These are the activations of a small neural network, seen along a few directions. Each row is one input.
Each table varies a few parts of the input and shows all the possible inputs, shuffled.
A made-up example of a description, with smaller parts first: one of 4 places along a line, together with either a single point or one of 9 places around a ring or (one of 2 separate values, together with one of 5 places around a ring).
Shared parts are said once, and a part with two or three values counts as separate values.
In the rows, zero is written as 128.

Other details of the inputs vary at random and push rows far along two fixed directions, the same in every table; ignore that.

Rows:
R1: [179  29 116  79  62 115  63 169 150 153  49 125 163  46]
R2: [131 145 114 143 118  76 182 139  83 161 122 155 137  77]
R3: [124 177 155 145 168 156 136 114 136  57 150 106 133 213]
R4: [100 180 146 133 176 152 130 101 140 109 160  93 112 210]
R5: [103 220 153 147 199 146 158 110 152  86 175  94 115 224]
R6: [141   7 116  87  50 131  76 132 115 133 112 129 131  67]
R7: [152 177 126 144 160  91 153 166 142 175  90 144 154  91]
R8: [133 164 118 151 127  81 159 159 104 191 106 151 132 105]
R9: [118  58 116  88  55 176  46 117 134 120 140 115  85 167]
R10: [145 117 120 126 141  77 177 148 111 107 111 140 153  82]
R11: [132  38 102 103  42 155  61 122 145 175 114 147 109  64]
R12: [129 162 123 145 127 103 135 156 116 196 108 147 128 104]
R13: [144 146 127 138 147 101 164 137 143 149 110 139 152  71]
R14: [135 111 113 125 141  76 175 135  91 124 112 139 147  88]
R15: [105 169 159 151 188 158 168  90 126  16 188 106 125 215]
R16: [ 96 173 143 131 143 144 137 109 106  98 177 102  97 219]
R17: [175  42 139 105  78 180  20 148 188 151  63 123 160  72]
R18: [107  33 150  66  90 221  30  63 165  66 159  65 108 163]
R19: [122 160 127 142 161 106 170 116 124 151 127 133 139 103]
R20: [116 169 158 147 170 163 152  91 137  48 168 111 131 182]
R21: [127 175  99 155 121  91 148 162 108 204 110 173 109 107]
R22: [133  25 129  90  50 183  29 116 163 175 110 121 125  54]
R23: [138 159 123 136 152 101 136 149 129 185  91 137 144 101]
R24: [115 167 140 128 177 118 163 131 121  60 157 101 124 209]
R25: [115 178 161 158 179 174 145  89 159  72 169 111 130 177]
R26: [114  68 119 100  63 186  38 115 155 142 140 116  83 161]
R27: [132 138 117 127 154  77 169 150  90 121 111 128 139 144]
R28: [117 155 101 152 115 112 149 134 116 189 132 171 110  82]
R29: [154 156 137 161 155 124 151 138 148 149 100 156 163  68]
R30: [143 156 130 139 155 111 155 139 149 160 110 142 151  66]
R31: [133 162 121 145 159  96 167 133 123 183 104 150 149  64]
R32: [ 84 175 146 145 152 162 145  84 129 111 196 108  98 184]
R33: [ 75 185 126 142 145 159 159  77 106  78 219 121  71 223]
R34: [135  24 157  83  91 217  19 107 172  30 134  77 128 197]
R35: [126 114  91 137 103  79 172 142  78 140 138 171 111 101]
R36: [163 154 132 158 145 105 143 160 141 147  83 148 165 103]
R37: [115  62 145  74 101 197  39  93 154  82 140  69 111 190]
R38: [134 120  91 133 102  72 158 166  77 151 118 167 108 131]
R39: [138 133 110 137 122  59 174 170  72 152 109 152 133 118]
R40: [146 137 124 128 138  90 171 139 122 125 108 138 154  75]
Each input here is: one of 2 separate values, together with one of 4 places along a line, together with one of 5 places along a line.
Q: The inputs of R4 and R37 match in every part but the place on the line of 4. If R13 is changed in the same way as R4 into R37, which row does it become?
A: R40
Q: Which other rows does R12 become when the place on the line of 5 takes its other values? List them by row number.
A: R7, R17, R21, R23
Q: A walk changes only the place on the line of 4. It starts at R15 and steps to R20. List the rest of the walk in order.
A: R25, R29
Q: Which other rows does R10 become when the place on the line of 5 takes its other values? List them by row number.
A: R6, R14, R15, R35

Rows:
R41: [122 220 130 170 183  92 191 144 127 148 139 137 132 157]
R42: [123 112 110 129  95 121 117 135 128 194 123 148 113  85]
R43: [114 115 149 110 112 168  81 119 135  97 145  93 109 194]
R44: [146  95 116 111 104 103 137 138 121 132 112 133 141  83]
R45: [106  92 150  99 125 184  74  85 150  93 150  91 118 177]
R46: [148  99 117 113 104 121  96 141 139 158  91 129 139 108]
R47: [118 104 148 118 100 189  71 104 156  81 145 103 108 187]
R48: [129 136 136 138 144 109 146 136 134 152 114 136 147 102]
R49: [139  95 115 118 111 111 123 154 111 147 101 135 142 100]
R50: [141  84 118 127  99 121 111 130 133 128 104 134 143  86]
R51: [143  88 117 121 104 126 107 138 135 130 104 148 136  88]
R52: [110 102 148 107 133 192  68  99 173 100 159  95 109 168]
R53: [120 133 139 136 146 144 140 110 119  87 159 117 115 178]
R54: [140  89 118 114 112 118 102 125 130 148  97 121 143  91]
R55: [116 211 120 151 174  84 195 150  93 129 142 140 129 162]
R56: [149 107 134 125 102 131  96 148 151 163  91 129 139 101]
R57: [104 107 142  94 119 165  97 103 135  87 161  83 113 169]
R58: [113 142 131 127 132 164 116 110 144  85 156 120 114 178]
R59: [123  94 104 112  84 126 100 123 116 184 116 143 108  95]
R60: [153 119 126 134 108 122 111 150 139 155 101 143 147  91]
R61: [118 197 131 140 177  98 192 116 109 129 140 125 127 146]
R62: [ 93 205 112 158 152  83 198 135  73 159 166 149  98 158]
R63: [110 101 138  96 126 186  68  97 158  93 147  93  99 178]
R64: [149  89 111 125 109 111 131 147 118 137 106 145 141  96]
R65: [142 110 130 117 121 116 129 136 146 159 104 126 142  77]
R66: [136  95 119 119 111  99 120 146 112 145 104 124 143  93]
R67: [115 135 133 134 145 134 137 106 125  86 165 109 117 173]
R68: [108 105 147  95 122 165  98 104 137  90 159  85 109 172]
R69: [116 141 131 126 147 140 135 120 131  87 160 120 103 176]
R70: [138  82 128 123  99 124 114 132 131 128 102 143 147  89]
R71: [114 128 142 138 137 165 123 100 133  81 153 116 115 174]
R72: [146 102 126 120 110 136 101 144 142 141 104 141 134  80]
R73: [156 103 122 127  96 106 120 155 121 143  96 143 136 108]
R74: [120 206 119 146 175 103 178 130 111 132 135 137 128 160]
R75: [134  93 129 115 111 103 124 148 110 145 102 133 147  96]
R76: [146 101 121 123 120 117 120 133 118 153  90 135 142  94]
R77: [129 203 121 165 169  79 200 146 103 123 145 146 128 166]
R78: [137 102 116 112 112 105 118 160 118 145  99 135 129  97]
R79: [111  98 161 112 122 196  74  90 156  85 161  99 123 163]
R80: [127 205 116 157 172  84 203 144 100 118 147 151 128 159]
R81: [124 196 121 160 181  81 203 138  97 115 150 153 125 152]
R82: [136 134 124 132 126 106 160 131 123 127 117 141 137  98]
R83: [110 135 132 122 149 164 115  99 135 103 149 106 117 180]
R84: [151 107 132 137 116 129 121 138 125 145 101 143 148  79]
R85: [112 103 135 122 121 183  97 100 148  80 154 111 115 173]
R86: [142  93 124 122 111 109 123 150 106 145  98 132 141  98]
R87: [144 105 118 118 103 102 114 162 120 155  98 132 140 110]
R88: [146 108 126 135 116 119 118 134 130 145 107 135 151  74]
R89: [145 114 128 121 111 122 127 133 132 143 110 133 150  67]
R90: [117 209 127 169 191 101 201 135 118 140 141 140 135 147]
R91: [115 140 144 135 146 177 115 104 141  95 160 114 123 166]
R92: [ 90 136 123 134 109 163 119  95 124 115 179 129  83 173]
R93: [128 114 113 133  88 126 116 132 116 180 126 157 116  78]
R94: [119 208 128 155 178 109 179 137 130 138 142 136 130 152]
R95: [125 211 130 160 171 115 178 135 117 124 146 145 134 145]
R96: [145 104 129 133 124 123 121 140 137 159  97 134 144  86]
R97: [148 113 133 121 113 123 128 134 133 146 108 135 146  70]
R98: [115 194 126 153 163 100 199 120 110 106 148 136 131 138]
R99: [141 112 121 123 124 118 117 150 149 159  99 137 132  84]
R100: [117 197 124 149 185 100 178 124 108 129 138 140 125 153]
R101: [148 112 126 129 120 125 114 142 132 146 107 149 144  76]
R102: [122 155 155 138 132 172 104 112 144 101 150 111 118 178]
R103: [108 111 146 119 136 175  87  95 165 102 158  87 118 164]
R104: [145  87 125 121 108 103 131 141 117 134 107 144 146  93]
R105: [117 113 137 122 113 174  88 108 157  87 151 108 112 183]
R106: [131 144 119 133 144  86 155 155 101 144 115 145 136 112]
R107: [134 136 115 139 129 108 148 145 126 127 111 152 127 105]
R108: [132 141 119 119 136 103 150 125 118 144 111 126 140 100]
R109: [118 109 148 105 112 187  62  99 153 101 138  90 108 192]
R110: [138  98 127 109 111 127 112 131 151 152 107 119 143  76]
R111: [129  94 101 124  81 107 126 137 105 169 128 156 108  94]
R112: [118 139 140 120 143 138 147 106 128  87 166 109 113 168]
Q: What do these inputs look like to the network?
A: one of 6 places around a ring, together with either a single point or one of 11 places along a line
Q: The inputs of R47 and R43 match in every part but the place on the ring of 6. If R107 is changed in the same way as R47 into R43, which row does it become?
A: R78
Q: The inputs of R41 and R60 match in every part but the place on the ring of 6. If R52 is changed in the same way as R41 into R60, which row does it become?
A: R101
Q: Which other rows agree with R73 in the place on the ring of 6? List them by row number.
A: R44, R53, R64, R67, R69, R77, R80, R81, R104, R111, R112
Q: A walk changes only the place on the ring of 6. It starts at R75 and steps to R45. List the rest of the walk in order.
A: R48, R79, R70, R104
Q: Which other rows does R45 become when the place on the line of 11 takes its other values? List them by row number.
A: R46, R54, R61, R63, R74, R76, R83, R100, R108, R109

Rows:
R113: [152 135 129 131 139 110 129 153 138 145  88 134 151 103]
R114: [115 213 146 165 203 120 191 114 122  95 158 125 135 170]
R115: [146 129 131 137 136 115 139 139 138 133 102 138 156  82]
R116: [156  61 121 104 102 101 123 151 110  89  95 128 152 107]
R117: [151 107 128 118 123 124 109 144 143 140  90 127 155  96]
R118: [132 131 109 129 110 104 128 150 114 171 109 147 117 112]
R119: [ 96 209 126 164 174 114 190 111  97 121 179 138 102 179]
R120: [107 145 132 131 121 162 106 113 133 125 161 119  97 183]
R121: [128  86 115 114  89 124 108 134 117 160 115 137 121  95]
R122: [131 103 109 116  95 118 108 140 118 166 111 140 122 105]
R123: [132 106 113 121  96 119 103 149 125 171 111 142 119 109]
R124: [103 109 135 110 109 169  95  97 132 109 168 109  97 165]
R125: [145 212 127 170 185  65 203 167 113 155 101 155 158 113]
R126: [147 125 129 130 139 113 145 136 140 134 107 135 155  78]
R127: [128 123 112 136 110 110 141 131 117 160 122 153 123  91]
R128: [121 227 147 169 196 123 182 126 130 106 149 125 134 185]
R129: [151 102 135 118 121 124 118 135 140 130  99 128 155  83]
R130: [102 108 131 110 108 163  92 101 132 114 163 103  96 174]
R131: [102 108 130 111 112 172  99  94 140 110 173 109  95 157]
R132: [126 126 112 135 107 110 138 136 113 160 122 151 123  91]
R133: [109  69 121  95  90 146 100 112 102  68 164 108  94 190]
R134: [148 125 130 130 135 104 138 143 131 138  97 129 155  95]
R135: [121 101 153 109 133 180  87 102 159  86 142  92 129 158]
R136: [122 114 152 120 139 180  97  95 167  84 146 101 130 151]
Q: What do these inputs look like to the network?
A: one of 2 separate values, together with either a single point or one of 11 places along a line
Q: The inputs of R118 and R113 match in every part but the choice among 2 separate values. If R132 is changed in the same way as R118 into R113, which row does it become?
A: R115
Q: Which other rows does R125 become when the choice among 2 separate values takes its other values? List them by row number.
A: R123

Rows:
R137: [107 225 108 182 172 106 202 126  98 128 166 173  96 181]
R138: [133 176 142 170 169 119 175 133 139 141 134 152 153  87]
R139: [116 147 105 116 131  62 195 142  80 129 147 129 116 125]
R140: [101  85 120 108  84 187  46  97 138 162 141 116  91 158]
R141: [131  86 112 102  90  73 154 142  79 150 116 131 132  84]
R142: [141  90 120 125  74 103 137 143 102 135 121 149 131  84]
R143: [141 121 104 129  79 103 135 158 123 168 122 159 118  78]
R144: [116 141  96 118 145  61 188 148  84 125 140 140 112 132]
R145: [144 101 105 122  81  88 149 157 109 135 120 155 126  79]
R146: [147 188 129 160 171 116 169 145 151 131 110 151 150 105]
R147: [143  68 168 102 106 200  60  95 171  64 130  91 149 128]
R148: [143  86  98 120  90  98 130 157 118 126 115 160 120  91]
R149: [122 116  94 111  98 107 107 151 132 201 116 146 100  94]
R150: [102 136 122 124 117 171 102 114 149  97 183 125  79 189]
R151: [117 135 152 142 154 206  95  83 180  81 166 110 120 168]
R152: [141 164 134 123 177  76 188 137 119 106 104 113 168 113]
R153: [124 171 108 172 128 109 164 137  94 153 131 175 120 132]
R154: [ 96  86 136 107  78 186  50  95 132 165 149 104  92 147]
R155: [109 194 170 142 191 174 151  87 162  21 181  86 130 223]
R156: [109  35 121  83  84 169  63  93 111  92 143  99 106 165]
R157: [122 128 114 122  85 102 124 142 111 215 118 141 114  81]
R158: [125 217 139 187 213 106 222 113 120  81 155 147 145 150]
R159: [104 153 150 113 165 197  82  91 188 118 152  84 109 179]
R160: [121 170 125 154 112 108 166 137 104 151 151 153 114 124]
R161: [154  95 141 103 131 104 133 131 120 126  88 110 175  68]
R162: [136  79  89 108 109  79 146 142  85 146 100 153 123  96]
R163: [122  56 124 117  78 178  70 104 123  87 141 129 111 155]
R164: [138  86 121 139  81 111 130 137  90 135 111 155 135  86]
R165: [ 87 218 128 164 189  69 240 113  42 108 176 130 114 186]
R166: [ 76 185 169 134 221 157 179  69 128  41 214  74 120 218]
R167: [123  99 154  88 116 202  36  98 200 132 121  75 127 140]
R168: [ 89 234 105 167 182 102 192 118  97 171 165 155  84 185]
R169: [147  91  95 136  97  98 140 147 102 136 102 177 125  91]
R170: [112  69 141 117  65 201  50  98 137 117 154 116 100 149]
R171: [141  97 164 114 108 204  58 102 180 103 128 101 143 120]
R172: [161 138 125 125 125  93  91 196 132 196  53 127 149 140]
R173: [154  97 137 142 131 112 148 140 137 125 103 149 171  46]
R174: [171  96 123 105 129  65 121 198 100 130  52 116 167 143]
R175: [147 144 140 128 132 122 114 136 145 198  84 127 159  59]
R176: [124 130 101 114  88  98 125 151 123 211 121 141 106  81]
R177: [141 128 120 138 141 122 119 130 153 199  90 142 147  58]
R178: [108  88 155 105 126 199  55  92 184 150 144  92 124 113]
R179: [128 129 152 125 158 178 116 102 171  47 149 103 132 170]
R180: [158  61 152 100  99 170  37 158 155  65  97  92 139 206]
R181: [151  88 118 118 144  93 149 130 123 133  89 132 166  61]
R182: [ 91 196 156 124 223 154 173  81 140  30 190  73 117 235]
R183: [167 136 133 137 124 118 127 153 162 146  78 143 168  65]
R184: [162 186 133 161 154  91 141 195 121 136  84 143 151 178]
Q: The inputs of R167 and R152 match in every part but one. If R175 is changed in the same way as R167 into R152, which row does it become?
A: R161
Q: The inputs of R143 and R176 match in every part but one. If R137 is changed in the same way as R143 into R176, which row does it become?
A: R168
Q: What do these inputs look like to the network?
A: one of 4 places along a line, together with either a single point or one of 5 places around a ring or one of 6 places around a ring
Q: A walk changes only the place on the line of 4. It starts at R178 and steps to R138. List the rest of the walk in order.
A: R173, R166
Q: Which other rows does R138 become when the place on the ring of 5 takes its other values? List them by row number.
A: R146, R151, R171, R183
